These are the activations of a small neural network, seen along a few directions. Each row is one input.
In each table, some parts of the input vary, and every possible input appears once, in random order.
A made-up example of a description, with smaller parts first: values(3) and (point or line(9) or (line(4) and ring(8))).
Shared parts are said once, and a part with two or three values counts as separate values.
In the rows, zero is written as 128.

A family of inputs:
row 1: 153,155,106,155,146,137,96,64,132,108,128,84,159,104,131,115,137
row 2: 151,146,140,160,89,94,122,95,175,122,98,75,124,155,90,136,113
row 3: 146,134,120,158,127,126,109,133,146,114,113,129,87,141,89,142,97
row 4: 147,162,89,163,161,154,87,97,123,102,131,129,145,115,115,139,119
row 5: 117,112,103,113,107,125,146,137,121,123,144,130,110,141,99,141,122
row 6: 160,159,103,164,164,143,99,90,136,105,123,107,156,107,121,119,131
row 7: 128,114,114,122,105,118,166,141,138,133,133,108,129,132,105,126,127
row 8: 20,102,204,103,159,131,103,213,136,126,114,113,141,147,190,122,107
row 9: 158,134,133,159,129,113,118,138,115,96,106,154,93,134,83,148,96
row 10: 130,123,115,109,79,103,155,110,155,142,124,73,134,149,111,127,147
row 11: 144,111,135,75,79,124,175,87,144,185,148,106,163,134,144,115,184
row 12: 120,110,128,76,88,126,184,94,144,179,159,130,160,118,140,103,170
row 13: 123,101,115,85,104,156,168,119,114,174,157,168,129,122,146,125,163
row 14: 47,103,225,61,151,152,127,209,127,173,131,151,174,127,223,108,142
row 15: 171,158,87,163,189,132,91,113,92,89,122,165,109,98,122,138,120
row 16: 136,125,123,103,85,108,159,120,142,139,125,93,130,128,109,120,130
row 17: 49,123,225,149,178,122,69,204,155,113,86,114,125,150,177,131,76
row 18: 146,137,127,167,116,115,118,126,145,123,118,103,101,141,98,124,100
row 19: 140,137,131,161,98,107,117,98,159,123,114,88,106,139,98,118,100
row 20: 129,102,121,85,108,150,174,129,85,161,151,187,122,113,149,124,167
row 21: 133,113,113,113,119,124,163,158,110,111,123,154,107,124,100,141,128
row 22: 154,135,114,171,144,93,115,146,108,106,107,170,73,132,80,151,87
row 23: 134,106,126,82,111,139,187,115,135,172,164,144,149,122,140,110,164
row 24: 158,171,101,163,127,140,93,71,153,119,116,70,161,127,135,128,150
row 25: 58,146,189,149,216,156,43,175,131,101,107,117,187,124,211,121,106
row 26: 161,156,95,157,163,153,86,103,89,76,128,148,122,109,134,135,125
row 27: 131,102,105,93,119,127,168,139,88,156,171,207,111,121,135,130,157
row 28: 141,106,97,125,123,115,146,161,87,115,141,167,79,131,111,147,117
Question: What do these inputs look like to the network?
Answer: line(4) and (point or line(6))
Question: The inputs of row 24 and row 10 match in every part but the line(4) part. If row 4 is changed in the same way as row 24 into row 10, which row does it become?
Answer: row 5
Question: Change only the line(4) part in row 20. List by row number the other rows that result.
Answer: row 9, row 21, row 26
Question: A walk changes only the line(6) part. It starts at row 2 and steps to row 19. List the rest of the walk in order.
Answer: row 18, row 3, row 9, row 22

A family of inputs:
row 29: 140,124,126,134,146,144,130,129,108,129,140,166,119,119,128,127,132
row 30: 118,130,129,144,134,124,112,146,127,116,111,127,115,130,122,134,103
row 31: 129,118,117,136,138,115,120,151,111,113,128,150,106,125,108,140,111
row 32: 125,132,125,140,134,121,124,151,121,113,116,134,111,127,114,139,113
row 33: 134,103,124,116,108,123,161,132,121,150,144,150,116,131,116,126,139
row 34: 110,134,135,118,130,132,120,123,125,125,124,100,152,127,149,120,138
row 35: 130,120,129,112,110,119,162,130,135,151,137,140,124,136,120,129,139
row 36: 110,129,124,115,119,138,122,123,127,124,130,108,142,129,142,128,139
row 37: 123,131,112,109,121,127,145,128,113,123,135,125,128,119,135,126,140
row 38: 217,156,64,166,111,109,132,54,143,105,131,96,112,116,66,137,131
row 39: 120,127,116,110,123,140,129,123,122,131,132,114,129,124,139,129,133
row 40: 125,139,150,134,151,134,100,125,137,131,120,125,148,132,152,112,123
row 41: 128,117,103,107,122,129,142,131,103,128,144,140,125,114,127,135,141
row 42: 126,132,145,140,142,141,109,123,136,123,132,134,138,128,148,121,128
row 43: 118,113,143,118,105,121,142,127,152,144,134,117,140,133,129,118,133
row 44: 120,126,154,115,108,128,135,128,150,149,122,109,146,140,135,119,135
row 45: 139,134,127,131,148,131,126,130,124,130,133,154,124,122,138,125,135
row 46: 123,121,139,113,106,119,145,123,138,150,132,130,123,133,126,127,139
row 47: 111,131,138,148,136,127,109,144,135,107,110,119,129,137,124,134,104
row 48: 115,138,151,145,145,125,103,145,134,112,107,106,134,141,132,136,104
row 49: 128,135,137,138,152,142,121,119,126,135,125,143,127,125,138,128,127
Question: What do these inputs look like to the network?
Answer: point or (line(4) and line(5))
Question: Change only the line(4) part in row 39. List by row number the other rows that result.
Answer: row 30, row 46, row 49
Question: A walk changes only the line(5) part. It starts at row 48 and steps to row 47. List the rest of the walk in order.
Answer: row 30, row 32, row 31

A family of inputs:
row 50: 171,157,85,172,149,125,90,111,110,84,114,140,98,117,94,150,114
row 51: 68,106,168,62,122,145,156,148,137,173,150,133,171,123,197,104,162
row 52: 196,175,96,209,141,116,75,70,147,78,98,78,122,129,71,135,94
row 53: 201,141,56,133,85,124,167,50,132,133,151,120,111,124,75,124,148
row 54: 67,112,175,135,153,128,87,192,116,102,108,124,135,139,153,139,99
row 55: 93,99,155,77,120,138,172,152,122,152,150,151,152,115,158,117,159
row 56: 36,127,226,133,179,134,57,193,147,128,95,104,168,144,204,117,95
row 57: 128,137,125,160,174,135,86,149,95,103,117,147,114,122,135,135,101
row 58: 176,133,75,123,79,120,169,71,145,139,147,124,107,133,77,127,138
row 59: 154,121,119,113,106,122,169,120,132,154,137,151,111,126,113,132,154
row 60: 117,100,128,91,100,123,179,153,125,162,141,137,118,136,132,129,144
Question: What do these inputs look like to the network?
Answer: line(5) or line(6)
